Each row below holds a small network's activations on one input, seen along a few directions.
In each table, some parts of the input vary, and every possible input appears once, in random order.
A made-up example of a description, with smaller parts first: one of 8 places around a ring, together with either a single point or one of 9 places along a line or (one of 2 separate values, together with one of 6 places along a line).
Shared parts are said once, and a part with two or three values counts as separate values.

Other details of the inputs vary at random and push rows far along three fixed directions, the same in every table; ignore that.

Rows:
R1: [ -0.3  32.9  -8.3  -3.0 -48.3  -4.4  -8.5  -0.1  14.3   5.0  -7.0]
R2: [-10.8  23.2   7.2  12.3 -28.1 -16.3   6.6   3.3  15.6 -15.7 -16.8]
R3: [ 14.4  -4.7 -32.8  31.4  -9.9 -22.6   6.3   3.2 -23.0 -15.7   0.8]
R4: [ -8.1  24.2   9.8  18.2 -16.0   1.6  33.6  -4.3  19.0  -2.2  -3.8]
R5: [ 22.3  -2.3 -29.8  38.6   4.5  -9.7  23.7   1.4 -14.1  -4.0  10.1]
R6: [ -2.1 -26.2 -15.3  -3.5  18.6   0.4 -19.1  12.2 -43.8   1.4  -5.4]
R7: [-26.5  -2.7  27.1 -15.9   4.1   7.8 -20.0  12.3   4.2  -4.9  -9.7]
R8: [-32.1  -2.3  12.4 -20.6  19.0   7.0  -7.7   8.5  18.6   5.7   4.6]
R9: [-16.4   0.2  35.3  -7.0  17.0  17.9  -3.3  12.4   9.7   7.6  -3.6]
R10: [-19.0  20.4 -11.6   9.4 -22.9  -6.9  10.0  -0.1  25.6 -16.6  -8.5]
R11: [ 34.2   5.3 -30.0  21.4 -21.9 -25.0  -2.9   1.6 -16.7  11.1  25.1]
R12: [-20.6  23.2 -17.6   1.6 -26.2  -4.4  12.5   0.3  17.8 -12.3 -19.2]
R13: [ -4.7  27.3  18.3  19.7 -16.6  -5.1  30.4  -5.5  14.4  -0.1  -8.6]
R14: [-23.0  -2.7  30.9 -19.0  10.3   2.4  -8.1  16.1   8.2   3.5  -1.1]
R15: [  6.0  13.5   8.4  14.8 -38.0   3.6  17.0 -15.5  29.6  19.6   1.7]
R16: [ -1.3 -22.9 -11.2   9.1  42.0  11.2   1.6  -4.7 -29.7  15.8  16.9]
R17: [ -4.9 -26.9 -20.6  -4.4  20.3   3.2 -18.2  10.3 -40.8   1.3  -1.7]
R18: [-31.6  -5.1  16.7 -17.1   6.4  13.2 -17.7  10.2  10.0  -5.8  -3.8]
R19: [ 18.0  -0.9 -26.7  36.9   3.2  -8.4  31.5  -7.2 -20.9  -0.2  12.3]
R20: [-28.1   0.2  21.0 -23.3   0.8  10.2 -17.3  13.2  -3.6  -0.2 -20.4]
R21: [ -9.7 -24.2 -28.6  -4.7  26.4   2.1 -20.1   4.3 -36.4   4.5  -1.7]
R22: [ -7.6 -27.2 -22.7   2.8  30.2  -0.4 -22.7   3.7 -28.8  -0.1   9.1]
R23: [-13.8 -16.2  20.5 -20.2 -17.1  12.2 -34.2   2.2  17.5  16.6  -2.7]
R24: [ 27.8 -13.2 -39.9  19.4 -34.9 -17.9  -6.4  -5.9 -19.9  11.1  -5.3]
R25: [  7.4  34.6   8.8  12.2 -33.7   4.6  12.2 -11.1  20.9  15.9  12.3]
R26: [ 18.0  -4.7 -29.0  28.2  -3.9 -28.0  18.2   7.1 -18.9  -7.5   9.5]
R27: [ -8.5  23.4  -3.5  18.1 -10.1   3.0  26.7   0.2  31.3  -4.4  -2.6]
R28: [ 13.4 -23.0   7.5  13.8  34.3   1.3  -8.4  10.2 -34.7  10.6   6.4]
R29: [-18.2  -1.7  30.4  -7.9  17.8  20.7  -2.1  12.2  12.6   6.4  -1.5]
R30: [-14.9  20.5  -8.1   6.2 -16.7 -12.4  21.8   3.6  29.6  -8.6   0.0]
R31: [  2.9 -24.1 -14.1  11.0  43.3   9.9  -6.1   4.0 -22.8  12.2  14.7]
R32: [-27.4   1.6  24.7 -22.6   0.7   6.6 -19.0  12.4  -5.4   1.2 -23.0]
R33: [-12.8  19.5  -3.1   7.0 -19.7 -12.5  22.5   5.9  27.3 -10.2   0.1]
R34: [ -2.6   8.6  29.4 -13.8  -0.1  23.7 -23.5   5.9  14.3  24.9  14.7]
R35: [ 92.5 -25.2  21.1 -86.3  34.4  18.5  -8.1 -68.0  25.4 -41.8  -9.2]
R36: [-20.8   1.4  38.2  -8.5  15.7  19.2   4.3   3.7   2.8  11.4  -1.4]
R37: [ 81.8  13.0  -8.0 -57.2  26.1   0.3  45.0 -76.2  27.2 -69.9 -13.2]
R38: [  6.5 -26.0   2.9   2.2  27.5 -14.2 -12.9  14.2 -36.7   7.0   9.1]
R39: [-12.4   5.2  21.0 -23.4 -12.5  13.3 -39.4   6.6   8.5  12.4   8.4]
R40: [ 32.9 -16.0 -30.6  24.2 -26.0 -25.9   1.8  -2.7  -8.2  15.1  14.3]
Description of these inputs: one of 5 places along a line, together with either one of 2 separate values or one of 6 places along a line.
Changing only the place on the line of 5 turns R32 into R2. The same change can be made to R12. Which row results?
Answer: R10
Changing only the place on the line of 5 turns R24 into R40. The same change can be made to R21. Which row results?
Answer: R8
Change only the choice among 2 separate values in R35. List by row number the other rows that result.
Answer: R34
Change only the place on the line of 6 in R37. List by row number the other rows that result.
Answer: R4, R13, R16, R19, R36

Rows:
R41: [-35.5  -5.9  43.4 -30.0  23.7  17.7 -18.8  16.7  13.6  -2.1  -8.0]
R42: [-10.7   0.9 -14.8  10.0   4.8  -3.0   3.6   7.5  -7.4   1.0   4.3]
R43: [ 8.2 -4.3 -4.2  8.9 -7.5 -5.3 -6.1  4.8 -3.1 13.7  7.9]
R44: [ 1.2 -1.3  1.2 14.9  6.7 -5.7 10.5  7.6 -6.2  3.7  8.4]
R45: [-31.1  -4.6  34.9 -29.0  24.6  33.2 -16.6   3.7  23.2  12.5   3.1]
R46: [  4.3 -15.2 -14.0   2.2   6.8  -7.6   7.5  -4.9  -3.4  -8.6  -4.1]
R47: [-90.6  48.3   0.2  71.4 -58.1 -10.3  20.5  53.5  29.4  39.2   1.0]
R48: [-13.7   4.1  -7.9  18.2   0.3   4.9   6.1   7.5 -12.0  12.1   1.8]
R49: [ 15.4  -2.8  -8.7  -0.2  -7.5   0.1  -4.5  -7.6 -12.8  -1.3  -0.9]
R50: [ 12.0 -12.5  -8.3   2.4   5.9  -0.5  11.7 -12.6  -7.6  -5.4  -8.2]
R51: [ 13.7  -5.3 -12.9  -3.6  -2.8 -12.2  -8.2  -4.1  -7.9  -7.4  -0.4]
R52: [ 12.0  -4.4 -13.7  -3.3  -3.6 -10.2  -8.2  -4.9  -8.4  -9.1   2.3]
R53: [  9.6  -2.4  -6.8   5.2  -9.5  -2.6  -5.5  -0.4 -11.2   7.6  -4.3]
R54: [ 19.4   0.7  -6.5  -0.8  16.1  -4.9  11.8 -10.1  -6.9  -8.3   9.1]
R55: [16.0 -3.8 -3.9  4.2 -3.9 -7.6 -4.7 -3.4 -4.1  5.5  8.3]
R56: [17.4 -4.2  2.8  9.3 12.9 -7.2  9.5 -0.6 -5.5 -8.9  4.6]
R57: [  2.7  -1.0  -3.9   9.8 -10.4  -3.2  -6.8   1.7 -12.5  10.0  -2.1]
R58: [-11.2 -11.3  28.7 -53.7  15.2  19.9 -30.1  -0.6  14.6  -4.5  -7.2]
R59: [ 16.9  -1.8  -7.1  -0.3  -5.8  -3.0  -4.4 -10.1 -13.3  -3.0  -1.3]
R60: [ 21.7  -4.6 -10.3  -4.0  -5.9  -0.9  -3.9  -8.6 -11.8  -2.2  -4.0]
R61: [ -3.7  -2.0  -6.0   8.3   6.7 -10.0   6.7   8.7  -9.5  -7.2   0.3]
R62: [ -0.2  -2.7  -4.2  13.5 -11.0  -1.6  -7.0   7.5  -4.3  14.9  13.0]
R63: [ 8.0 -2.3 -3.8  8.9 -6.9 -5.2 -5.8  0.3 -4.8  8.4 11.8]
R64: [ 24.4  73.7  24.9 -25.6 -50.9 -10.7  59.4 -43.4  87.7 -65.6 -43.1]
R65: [-12.4   2.4  -6.4  20.4   2.6   2.1   6.3  10.7  -3.7  16.2  12.9]
R66: [-25.2  -3.9  32.0 -35.5  24.8  35.5 -15.8  -4.4  14.6   3.6  -8.6]
R67: [-39.1  -1.5  46.6 -26.9  18.2  25.6 -12.9  14.0   8.3  10.6  -8.8]
R68: [11.8 -4.7 -6.6  5.5 -7.8 -2.9 -5.2  2.4 -2.7  9.8  8.9]
R69: [ 19.2  -6.6 -15.6  -7.3  -2.5 -11.4  -7.1  -5.0  -6.5  -8.7  -2.5]
R70: [ 13.9 -14.7  -7.3   5.0   8.1  -3.8  12.5  -9.7   0.7  -1.7   2.9]
R71: [ 10.0  -5.2 -15.0  -2.9  -5.7  -7.3  -8.4  -1.9  -7.9  -7.1   2.6]
R72: [  7.5  -4.2 -20.2   1.4  12.2  -0.6   3.5  -7.8  -3.7 -12.2   0.8]
R73: [  8.1   3.3  -6.6   3.8  10.4  -1.0  10.2  -6.4 -15.0  -5.3  -0.8]
Changing only one part turns R71 into R62. The same change can be made to R72. Which row results?
Answer: R45
What is each input in this table made of?
Answer: one of 3 separate values, together with either one of 5 places around a ring or one of 6 places along a line
List by row number the other rows that have the choice among 3 separate values in common with R53.
Answer: R48, R49, R50, R57, R59, R60, R64, R66, R67, R73
Change only the choice among 3 separate values in R51. List by row number the other rows that result.
Answer: R55, R57
Change only the place on the line of 6 in R54. List by row number the other rows that result.
Answer: R44, R45, R56, R65, R70

Rows:
R74: [ -9.2  26.9  -3.6  35.3 -25.0  -9.8  29.7   4.5  23.6   6.0   6.5]
R75: [ 22.1  -2.3  31.3 -79.3  13.0  18.6 -15.6 -33.7  34.2 -27.7 -13.1]
R76: [  0.8 -23.6  -6.8   2.1  32.3  -5.0  -8.7  11.7 -36.8  -4.0   2.7]
R77: [-38.4  -0.4  22.4   1.1 -16.6  10.2 -21.8  24.3   4.3  30.1  -0.2]
R78: [ 25.3   3.7  47.2 -65.7  30.9  19.8   3.2 -32.7  30.4 -30.8  -9.4]
R79: [-36.7  -5.6   7.0  12.7 -11.6  10.0 -26.6  27.2  -2.8  33.2   9.6]
R80: [ 17.5  10.6 -27.5  18.8 -29.8 -18.0   9.0  -6.5   3.9  -2.2   1.8]
R81: [-47.7   9.2  25.3  -8.4   5.8  22.6  -2.7  13.9  20.5  15.4  -2.8]
R82: [ 13.8 -25.1  -6.9  -0.7  12.1   0.7 -26.6   5.6 -34.7  10.9   8.8]
R83: [-14.3  30.6   0.6  25.2 -27.5  -2.4  31.0   0.8  36.6   1.6  -3.2]
R84: [ 26.6   3.0 -35.3  16.7   1.0 -18.4  26.1 -17.2  -6.7 -26.6  -3.1]
R85: [ 10.0 -24.8   0.0   8.7  30.8   6.3  -4.8   4.6 -30.9  11.8  10.5]
R86: [-52.5   1.2  15.4   5.2   7.1   8.3  -7.7  29.9   6.4  14.2  -0.6]
R87: [ 42.6   3.0 -36.0   9.9 -17.3 -20.6   8.3 -19.3  -6.0 -15.0   2.5]
R88: [ -6.8  38.3  10.2  -0.5 -49.0  -6.3  11.7  -5.3  42.7  -7.8 -16.3]
R89: [  4.3 -22.0  -7.3   4.1  32.3   5.2  -5.6   3.3 -37.4   5.6   6.1]
R90: [ -0.1 -26.2  -7.0   4.7  31.6   1.1  -8.3   6.0 -35.9   0.1   2.6]
R91: [ 42.7   3.4 -28.9  10.3 -20.0 -22.3   9.5 -17.2 -11.2 -14.7  -2.3]
Changing only one part turns R80 into R91. The same change can be made to R81. Which row results?
Answer: R89
What is each input in this table made of?
Answer: one of 2 separate values, together with either one of 4 places along a line or one of 5 places along a line
Change only the place on the line of 5 in R90. List by row number the other rows that result.
Answer: R76, R78, R85, R89
Change only the choice among 2 separate values in R84. List by row number the other rows that result.
Answer: R90
